These are the activations of a small neural network, seen along a few directions. Each row is one input.
In each table, some parts of the input vary, and every possible input appears once, in random order.
A made-up example of a description, with smaller parts first: one of 3 separate values, together with either a single point or one of 9 places along a line or (one of 6 places along a line, together with one of 8 places around a ring).
Shared parts are said once, and a part with two or three values counts as separate values.
In the rows, zero is written as 128.

Other details of the inputs shift rows strongly along two fixed directions, in all tables alike. That doesn't count.
These rows show it; all are for the same input, with only those details redrawn:
[103  96 111 119 132 194  96  55 142  82 144  68 207]
[ 45 117 142 135  86 205  58 155 155 164 164 160 207]
[157 109 109 137 177 127 131  98 124  99  94  88 139]
[ 53 124 146 144  93 185  64 184 150 182 151 178 184]
[133 110 117 137 157 142 116 113 131 115 108 106 153]
[155 132 129 161 178  87 131 196 119 165  71 162  90]

Table:
row 1: [183 141 114 136 155 123 105  94 120  98  95  79 136]
row 2: [170 115  90 148 149 130 145 133 109 106 138 128 101]
row 3: [156 129 123 120 158  99 143 114 105  90 126 144 127]
row 4: [135 111  97 118 101 152  88  47 114  60 158  60 183]
row 5: [158 151 167 124 122  99 170 204 136 155  85 151  59]
row 6: [182 112 152  90 131 118 172  92 150 118 118  73 117]
row 7: [156 163 162 138 184  69 119 190 115 151  71 172  94]
row 8: [157 121 145  98 124  91 171 106 137 149 116 108  67]
row 9: [ 45 117 142 135  86 205  58 155 155 164 164 160 207]
row 10: [ 39 126 167 141  88 196  65 150 144 157 168 164 215]
row 11: [ 67 100 125 138  85 158  82 158 127 147 167 164 176]
row 12: [170 151 131 117 167 111 109  88 124  90  93  89 140]
row 13: [177 124 139 127 120  23 183 222 122 168  81 183  28]
row 14: [184 151 118 118 168 130 134  85 132  92 104 109 141]
row 15: [ 75 158 160 132 129 115  87 163 115 173 124 182 114]
row 16: [137 140 136 108 117 105 173 120 127 115 102 110  57]
row 17: [149  98 118 141 156  93 142  93  94  79 119 102 140]
row 18: [113 139 117 145  76 157  89 159 125 148 169 172 155]
row 19: [140 149 118 122 158  99 115  67 106 100 108  87 110]
row 20: [163 112 121 135 122  48 171 134 167  94 158 104  94]
row 21: [150 112 104 140 162 156 142 114 138 116 115 127 148]
row 22: [141 167 141 121 131  64 196 191 108 174  77 155  25]
row 23: [135 124 124 158 164 115 163 110 103 134 111 147 102]
row 24: [172 129 102 144 166 157 134 126 134 117 120 122 117]
row 25: [ 73 161 148  99  75 123 155 187 127 202 150 163 108]
row 26: [ 69 133 155 163 122 124 104 165 109 181 127 179 119]
row 27: [142 121  98 141 162 129 124  83 103 106 120  76  89]
row 28: [102 161 134 156 107 117  79 170 113 182 124 161 101]
row 29: [ 99 155 136 135  87 132  90 186 127 165 158 211 141]
row 30: [ 55 154 181 105  47 185 123 202 153 190 158 166 159]
row 31: [170 165 110 165 150  88 139 167 106 172  92 170  54]
row 32: [ 67 139 144 143  91 196  50 189 149 179 163 170 165]
row 33: [174  91 125  87 107  86 171  89 139 100 134  92 111]
row 34: [ 69 139 141 103  40 129 139 197 136 165 157 180 136]
row 35: [165 149 104 173 174  90 155 192 103 182  93 179  23]
row 36: [139 146 130 127 171 108 145 101 109 124 111 148 102]
row 37: [133 139 101 109 139 157 126  15 123  75 145  77 154]
row 38: [ 73 118 127 149 120 143  97 146 122 169 132 153 126]
row 39: [145 106  89 142 168 137 161  75 115 110 114 106 111]
row 40: [166 116 125 144 181 136 162  90 120  92 109 112 147]
row 41: [124 109 141 106 104 160 139  58 205  68 196  47 184]
row 42: [169 165 153 141 187  82 144 196 122 158  80 201  92]
row 43: [144 142 148  92 120 125 184 145 126 140 128  87 136]
row 44: [115 100 152  77  82 191 137  55 161  89 159  54 180]
row 45: [142 121 122 128 134  80 171  81 172  99 160  71  87]
row 46: [109  98 116  80  62 159 142  59 145  51 164  73 162]
row 47: [164  99  92 146 157 113 160 126 110 107 121 135 118]
row 48: [ 73 139 137  93  44 120 139 204 133 181 173 175 149]
row 49: [159 132 112 117 145  87 115  89 104  77 117  96 128]
row 50: [184 144 106 139 147 144 121 106 133 113 111 114 139]
row 51: [155 110 102 142 146 113 121 131 103 103 131 109 104]
row 52: [162 122 128 167 161  72 165 184  95 145 106 191  92]
row 53: [143 115 131  93 120 112 171  75 132 109 115  78  80]
row 54: [108 106 124  94 124 146  96  44 115  50 161  80 195]
- The inputs of row 38 and row 11 match in every part but one. If row 37 is changed in the same way as row 38 into row 11, which row does it become? => row 29
- The inputs of row 7 and row 15 match in every part but one. If row 21 is changed in the same way as row 7 into row 15, which row does it become? => row 39
- What do these inputs look like to the network? => one of 3 separate values, together with either a single point or one of 5 places along a line or (one of 2 separate values, together with one of 6 places around a ring)
- Start at row 8 and move only the place on the line of 5, one step at a time. The first step leads to row 53. Which rows follow, in order? => row 16, row 22, row 25
- Change only the choice among 2 separate values in row 3. List by row number the other rows that result. => row 54
- Change only the place on the line of 5 in row 6. List by row number the other rows that result. => row 5, row 30, row 43, row 44

Table:
row 55: [119 122 133 128 129 118 127 133 105 141 125 161 118]
row 56: [125 130 137 109 125 123 136 112 130 118 123 119 153]
row 57: [137 128 124 110 117 153 149  90 138 126 126  84 118]
row 58: [136 111 131 117 134 139 141 100 149 101 149  98 149]
row 59: [159 162 134 175 192  97  99 203 118 187  60 182  81]
row 60: [ 85 111 132 121 111 143 109 116 117 128 147 136 145]
row 61: [111 137 145 120 108 144 129 125 149 137 136 113 120]
row 62: [139 135 134 103 124 121 134 132 120 114 106 121 136]
row 63: [113 132 150 111 119 129 126 128 140 125 130 135 147]
row 64: [147 118 125 117 141 136 159 113 141 111 132  97 123]
row 65: [167 133 137 125 172  79 176 123 123 116  85 117  86]
row 66: [117 137 136 153 170 159  94 132 115 142  99 142 158]
row 67: [175 145 137 136 140  74 146 229 117 164  86 175  79]
row 68: [102 136 149 120 110 146 142 128 139 137 128 127 129]
row 69: [124  94 109 142 120 132 127 108 130 103 140 118 141]
row 70: [139 104 113 137 123 134 130 110 123 114 139 135 139]
row 71: [111 132 152 134 108 123 117 191 154 161 143 172 140]
row 72: [151 147  98 132 142 110 131  97 113 110 134 110 104]
row 73: [124 137 134 115 123 134 162 144 126 162 106 139 103]
row 74: [140 141 110 127 148 114 146 102 100 111 126 121 118]
row 75: [141 141 142 114 105 127 114 141 127 126 121 118 127]
row 76: [ 92 130 130 150  84 149  94 181 136 154 160 199 144]
row 77: [116 109 114 122 118 133 110  78 131 100 143  95 132]
row 78: [155 129 137 124 144 110 149  99 138 110 119  92 106]
row 79: [148 114 122 113 129 127 138 106 141 101 139 100 162]
row 80: [ 55 123 139 132  95 146 101 162 118 163 159 157 150]
row 81: [ 79 117 117 128 100 147 100 113 135 131 164 108 148]
row 82: [125 140 126 130 133 114 125 139 102 128 124 158 113]
row 83: [136 140 151 129 125 107 125 144 143 138 125 129 117]
row 84: [170 129  96 146 153 109 153 109 111  97 127 117 114]
row 85: [166 118 115 119 146 130 174 122 129 127 114 104 102]
row 86: [100 127 126 128  97 145  96 123 130 144 154 149 134]
row 87: [101 138 114 124 100 146  91 116 132 123 158 139 136]
row 88: [141 130 133 112 122 124 124  93 135 107 136  90 148]
row 89: [174 123 112 157 200 139 119 122 118 115  89 119 134]
row 90: [ 90 106 115 149 102 144 114 144 134 134 158 133 155]
- The inputs of row 61 and row 64 match in every part but one. If row 83 is changed in the same way as row 61 into row 64, which row does it become? => row 71
- What do these inputs look like to the network? => one of 3 separate values, together with either a single point or one of 5 places along a line or one of 6 places along a line
- Start at row 73 and move only the place on the line of 6, one step at a time. The first step leads to row 68. Which rows follow, in order? => row 65, row 63, row 56, row 62
- Start at row 84 and move only the place on the line of 5, one step at a time. The first step leads to row 76. Which rows follow, in order? => row 70, row 69, row 90
- Change only the choice among 3 separate values in row 59. List by row number the other rows that result. => row 66, row 89
